A small network was shown many inputs. Here are its activations along a few directions, one row for each input.
Each table varies a few parts of the input and shows all the possible inputs, shuffled.
A made-up example of a description, with smaller parts first: one of 2 separate values, together with either a single point or one of 11 places around a ring or (one of 5 places around a ring, together with one of 6 places along a line).
Shared parts are said once, and a part with two or three values counts as separate values.

Other details of the inputs shift rows strongly along two fixed directions, in all tables alike. That doesn't count.

A family of inputs:
x1: [  4 -32  -3 -17  30  26  17  23 -17 -44 -52  -3  32 -35]
x2: [  9  11  12 -18 -31 -18  -9 -52  11  17  15  -3   5   1]
x3: [ 33  -1  20  -7  21  20 -20 -40 -50  35  27 -12 -22  11]
x4: [  4  20  20  -8 -23   9  -7 -37 -11  40  30  -2 -26  11]
x5: [ 10  -4 -20  18  25   8  26  23 -15 -23 -14  -2  18   7]
x6: [-17  49  16   1 -32   2  -8 -36  31  32  15   1  -8  11]
x7: [ 11 -20  19 -27  61  12 -47 -25 -47   8  18 -22   1  -2]
x8: [ -1 -33 -21   6  15   8  25  15   4 -31  -9  11  16 -18]
x9: [ 13 -38 -16  34  52  40  15  46 -30 -25 -15   7 -10 -12]
x10: [ -6  -5 -21  16  29  21  30  25 -10 -22  -7   5  12  -1]
x11: [-11  12   9   8  -7   7 -10   7  -1  19   4   2 -26   6]
x12: [ -8   6   7  -3   2   6  -2   0 -23  20  14  -1 -25  10]
x13: [ -6  10 -16  10 -85 -56  32  28  67 -13 -20  16  10  -2]
x14: [-17  27 -16  12 -63 -46  24  27  71 -30 -24  14  36   1]
x15: [ -4 -61 -13  11  71  23  -5  50 -28 -33 -20  10  -4 -25]
x16: [ 25  15  -2  14   1  11   0 -16 -10   3   8  -4  -3  11]
x17: [ 24  18   8  -3  -4   9  -6 -46 -21  25  20  -7 -10  17]
x18: [ -7   6  19 -21 -39 -14  -9 -35  18  29  22   3 -12  -3]
x19: [ 10  20  21 -12  24  11 -34 -29 -35  29  23 -26 -12  18]
x20: [-14 -55 -23  -2  65  14  10  44 -29 -37 -13   3  12 -17]
x21: [ 12   0 -18  22   5  -3   8  47 -10 -15 -14  -3  -6   4]
x22: [  9  -2  -8  10 -38 -29   7  22  36 -15 -11   7   7  -6]
x23: [  7  15 -17  25   3  -1  23  28  10 -25 -15   0  19   9]
x24: [ -6 -23  23 -34  31   6 -32 -30 -35  25  27  -7 -22  -5]
x25: [-23  37  20  -6 -17   1 -23 -26  11  38  18  -6 -21  14]
x26: [  5  14  20 -22 -23 -25 -36 -21   6  23  17  -9 -11   4]
x27: [-26   6  -9   9 -19 -10  10  14  50 -17 -16  18  21 -14]
x28: [ 12 -22  18 -27  59  14 -28 -47 -48   6  18 -18  13  -6]
x29: [  3 -37   9   1  34  22 -15   1 -11  -3   1   5  -9 -18]
x30: [ 23 -30 -11  -1  64  53  22  35 -44 -42 -48  -9  17 -19]
x31: [ -6 -25 -14  18   8   9  13  19  22 -29 -18  15  12 -19]
x32: [ -1  39  18   2 -35  12 -13 -49  19  38  22   2 -18  12]
x33: [-42  12 -17   9 -53 -37  14  42  73 -15 -25  22  12  -4]
x34: [ -8  55  13  -7 -73 -11   6 -52  35  41  26   7 -13  21]
x35: [ -4  -6  15 -30  14 -16 -27 -26 -18  16  13 -16   4   5]
x36: [ 15  -5   0   1  18   2  -6   7 -39  10   5  -8 -17  11]
x37: [ 12 -18  23 -34  27  -6 -39 -34 -40  25  23 -17 -16   0]
x38: [-29  15 -25  19 -30 -18  37  50  28 -16 -17   9   4  10]
x39: [-27   0 -25   6 -30 -22  38  30  49 -31 -19  19  32 -11]
x40: [  8  -4 -14  12 -22 -18  12  11  29 -29 -14   8  17  -6]
x41: [ 18  38  18   2 -46  -7 -13 -28  10  35  19  -5 -17  17]
x42: [ -2  -3 -20  14  11  -9  19  40 -11 -17 -16  -6   7  13]
Description of these inputs: one of 2 separate values, together with either a single point or (one of 4 places along a line, together with one of 5 places around a ring).
Q: The inputs of x31 and x32 match in every part but the choice among 2 separate values. If x20 is changed in the same way as x31 into x32, which row does it become?
A: x38
Q: Change only the place on the line of 4 in x27. List by row number the other rows that result.
A: x14, x28, x39
Q: A walk changes only the place on the ring of 5. It starts at x22 and steps to x26. List the rest of the walk in order.
A: x7, x14, x40
Q: Change only the choice among 2 separate values in x33. List by row number the other rows that result.
A: x25

A family of inputs:
x43: [-16  26 -20   3 -71 -65  28  41  54 -19 -28   1  26   8]
x44: [-31  -6   2 -14 -12  -5  -1  21  36  -9 -15   8   4 -15]
x45: [ -5 -54  -8  -3  55  23  -3  13 -15 -29  -1  11   8 -32]
x46: [ 28 -23   0   5  38  24   5  15 -36 -16 -22  -6   4 -12]
x47: [ 18 -30 -12  17  38  31  15  55 -30 -30 -26  -1  -3 -12]
x48: [ -6   9 -26  27   2   1  37  43  26 -39 -34  10  32  -2]
x49: [  7 -15   8 -10  64  50  -9  -8 -63   0   6 -12 -12  -3]
x50: [ 32 -24   2   6  24  20   4  -6 -27 -10  -6  -6   3  -7]
x51: [-23 -22 -17   2  -7 -13  21  42  38 -41 -43  16  31 -26]
x52: [ 15   7  20 -24  36  31 -14 -48 -46  18  10 -15  -2   1]
x53: [  2  43   2  -2 -93 -53   2 -23  61  12  -2   2   7  17]
x54: [ 17 -28  -5  -8  34 -12  -4   1 -31 -16   3 -14  13   2]
x55: [-24  -1 -32  50   4   6  36  58  24 -28 -19  19   2   2]
x56: [-11  57   0   6 -80 -27  17 -32  69  14   4   7  21  19]
x57: [  1   3  -8   5  -8  -9  -6  30   5  -9 -12  -3  -6   5]
x58: [  1 -38  15 -23  44  23 -23 -37 -26  -6   7   0  13 -24]
x59: [  7 -23 -10   2  21 -20   3  22 -15 -15  12   1   2   2]
x60: [ -7  31  37 -43 -19 -21 -47 -49 -17  55  40 -24 -19  21]
x61: [-17  47  20  -3 -20   7 -13 -24  17  25  15  -4  -6  16]
x62: [ -4 -18   7  -9  36  -6 -25   0 -40  25  26  -6 -22  12]
x63: [ 16 -25 -24  20  16  -6  10  36  -3 -30  -7   8   2  -6]
x64: [  5  43  17  -1 -86 -26   3 -30  45  33  17   8 -12   9]
x65: [ 12 -34 -31  21  47  31  32  33 -26 -36 -10   7   7 -12]
x66: [ -4  14 -33  19 -55 -20  55  26  50 -30 -30  15  26   4]
x67: [ -4  21  38 -25  17  33 -38 -78 -46  66  45 -15 -41  15]
x68: [  5  27  38 -13 -28   9 -33 -53 -10  64  34  -6 -40  13]
x69: [-13  39  -9  19 -50 -14  18  -8  50   6  11  11   8   9]
x70: [-30 -39 -12   8  27   7   6  35  14 -18 -16  16  -6 -22]
x71: [ -1  27  32 -18 -21  -9 -49 -55  -9  62  39  -8 -40  21]
x72: [ 25 -13  10 -14  46  12 -31 -20 -48   2  -1 -21  -2  -3]
Q: Describe the family of inputs behind these rows.
A: one of 5 places around a ring, together with either a single point or one of 5 places along a line
Q: The inputs of x62 and x59 match in every part but the place on the ring of 5. If x70 is changed in the same way as x62 into x59, which row does it become?
A: x45
Q: List by row number the other rows that have the place on the ring of 5 in common with x48.
A: x43, x46, x51, x52, x72
Q: A walk changes only the place on the ring of 5. It starts at x46 and steps to x47. List the rest of the walk in order.
A: x68, x64, x50
Q: List by row number the other rows that have the place on the ring of 5 in common with x50.
A: x53, x54, x56, x58, x66

A family of inputs:
x73: [ 15   2   4   5 -10   2  -2  -3 -17  20   8  -6 -18  14]
x74: [-10  23  11  -7 -19 -19 -20 -26   3  33  34  -8 -14  21]
x75: [ 15 -23  24 -18  58  21 -41 -12 -64  16  14 -21 -24  -6]
x76: [ -1   2  33 -32   8   0 -47 -32 -26  35  20 -14 -22  -3]
x77: [ 29  -6  20  -9  73  57 -27 -37 -80  24  16 -23 -24  -1]
x78: [-24  19  -1  -1 -62 -16  20  11  51  -5 -26  14   7  -7]
x79: [ -3 -21 -24  28   3   6  37  32  23 -31 -22  19  16 -16]
x80: [  5 -57  -4  -6  69  29  -9  -1 -33 -22   3   3  -1 -23]
x81: [ 30 -47   1   4  73  29 -15  14 -70  -4   8 -14 -19  -4]
x82: [ 24 -20 -27  35  26  24  33  44 -22 -29 -24   9  -1  -7]
x83: [-11  17 -21  -4 -49 -48  36  11  42 -27 -12   6  38   2]
x84: [ 32   6  27 -22   3   5 -35 -60 -15  18   9 -18   7   1]
x85: [-22   4 -12  15  -2   8  28  29  27 -18 -26  12  19  -8]
x86: [ 10  -3 -36  41  -7   2  41  40  14 -28 -18  18   7   0]
x87: [ -5  50  18  -6 -18   9 -10 -39   1  39  17  -8 -12  18]
x88: [ -9  17 -25  28  -5  -3  32  50  12 -20 -24   7   2  16]
x89: [ -6 -32 -27  24  33  -9  12  55  -8 -34  -7   6   6  -7]
x90: [ -3  27  -7 -14 -74 -55  25 -17  52  -5  -2   5  27   6]
x91: [ -4  17 -18  24  -7  15  34  40  23 -28 -19   8  16   2]
x92: [ -6 -28 -22  17  -4 -23  15  46  23 -28 -10  16   7 -11]
x93: [ 21 -23 -28  35  26  27  35  41  -3 -42 -13  14  12  -9]
x94: [ 16 -30  -1   8  24  -1  -5  27 -27  -9  -3  -1 -11  -8]
x95: [ 12 -25 -29  22  37   0  18  30  -1 -53 -27  -1  37 -11]
x96: [-23  24  11 -23 -63 -32 -13  -4  47  19  -6   5  -7  -3]
x97: [-15 -33   8 -19  64  31 -22  -3 -33  -9  -2  -3   1 -15]
x98: [  2  33  14  -5   0   8 -22 -51 -23  42  38  -9 -21  26]
x99: [-16  -1   6  -9   0 -17 -22 -10   6  12  22   0  -4   0]
x100: [ -6  43 -17  25 -82 -36  29  10  52   9  -1  19  -7  24]
x101: [ 13 -24  19 -15  24   5 -31 -13 -32  15  15  -5 -16  -9]
x102: [-33  30   9  -7 -57 -21   6 -31  54  16   9  11   6   3]
x103: [-18 -14   4  -6  29  21   2   1  -6  -9 -10   3   9 -11]
x104: [  8  30  32 -29   4   2 -40 -64  -9  26  13 -19  12   9]
x105: [ 19 -21 -14  -9   2 -13  21  13  -8 -31 -19  -4  28  -9]
x106: [ 13 -52   1 -12  57  21 -19   8 -36  -9  -1  -1  -8 -22]
x107: [  6   1  -8 -19 -16 -18  15   8   3 -20 -21  -8  28  -4]
x108: [  6  31   3  -6 -53 -24  -2  -9  39  -5 -23  -5  22   3]
x109: [ 11  38  10   4 -50 -10   0 -23   6  32  12   1 -25  22]
x110: [ -9 -33 -24   9   1 -17  17  39  31 -30 -14  16   8 -17]
x111: [ -7 -28 -13   4 -10  -2  16  30  20 -28 -25  15   6 -20]
x112: [ -2 -20  -8   8  49   8   1  39 -29 -14  -6  -8  -3   6]
x113: [-11  39  21 -13 -19  -5 -18 -28  -2  44  22 -14 -17  28]
x114: [ 32 -20  -7  19  31  40  17  19 -27 -23  -8   3  -1  -9]
x115: [ -5  34  -1   8 -66 -31   7 -13  35  30  17   5 -12  25]
x116: [ 16 -21  -2   5  53  29  -4  21 -55  -1  -5 -17 -16   4]
x117: [ -3 -29  29 -39  82  32 -54 -37 -56  24  24 -16 -14 -10]
x118: [ 14 -39 -22  21  42   4  10  38 -26 -22   1   2  -4   0]
x119: [ -1   6 -30  34  -6  11  38  38  23 -35 -10  13  18  -1]
x120: [ 13   1  -8  14  23  19  10  23 -31  -7 -13  -7 -16   8]
x121: [-10  21  35 -26   5  -9 -44 -37 -19  42  29 -14 -20  13]
x122: [-22  12  19 -28 -17 -17 -32 -42  21  31  30  -2  -9   1]
x123: [-22  18  20 -28 -44  -9 -19 -27  27  21  -1   2  -8  -5]
x124: [-11   7  40 -37  28   4 -57 -46 -31  43  34 -15 -18   4]
x125: [ -8  -7 -14  15  -3  13  29  34  15 -23 -34   9  12 -16]
x126: [-37  25   8 -14 -57 -28  -5 -26  56  13  11  10   2   1]
x127: [ -5  -2 -21  -7  -6 -23  30  31  13 -38 -28   1  41  -3]
x128: [-19  22  11  -7 -63 -22   7 -33  54  17   7  15   0   0]
x129: [ -8  31  10  -4 -23  -9 -15 -35   0  41  34  -9 -15  27]
x130: [  3 -15 -15  21  -8   9  31  29  17 -22 -27  16  11 -16]
x131: [-18  -6 -23  25  -1   4  33  27  28 -25 -17  14  20 -11]
x132: [  0 -24 -25  26  -5 -25  20  52  17 -28 -11  14   4  -5]
x133: [ -4  45   5   6 -29   0  -4 -40   9  32  25  -1  -9  18]
x134: [ 23  14  26 -20  -4  -6 -32 -71  -2  22  21 -15   7   4]
x135: [ 10 -26  18 -14  29  30 -14 -30 -29   8   5   0  -7 -16]
x136: [ 23   7  16  -4  27  44  -8 -17 -34   6   7 -13 -10  -2]
x137: [ -5  33  19 -12 -44 -23 -14  -9  11  31   9 -12 -21  17]
Q: Describe the family of inputs behind these rows.
A: one of 5 places around a ring, together with either one of 2 separate values or one of 11 places around a ring
Q: The inputs of x120 and x98 match in every part but the place on the ring of 5. If x137 is changed in the same way as x120 into x98, which row does it become?
A: x74
Q: Change only the choice among 2 separate values in x108. List by row number the other rows that result.
A: x107
Q: List by row number the other rows that have the place on the ring of 5 in common with x124.
A: x85, x87, x88, x91, x97, x103, x104, x112, x113, x117, x121, x127
Q: A walk changes only the place on the ring of 11. It starts at x73 and steps to x109. List the rest of the walk in order.
A: x82, x114, x130, x135, x111, x106, x101, x94, x81
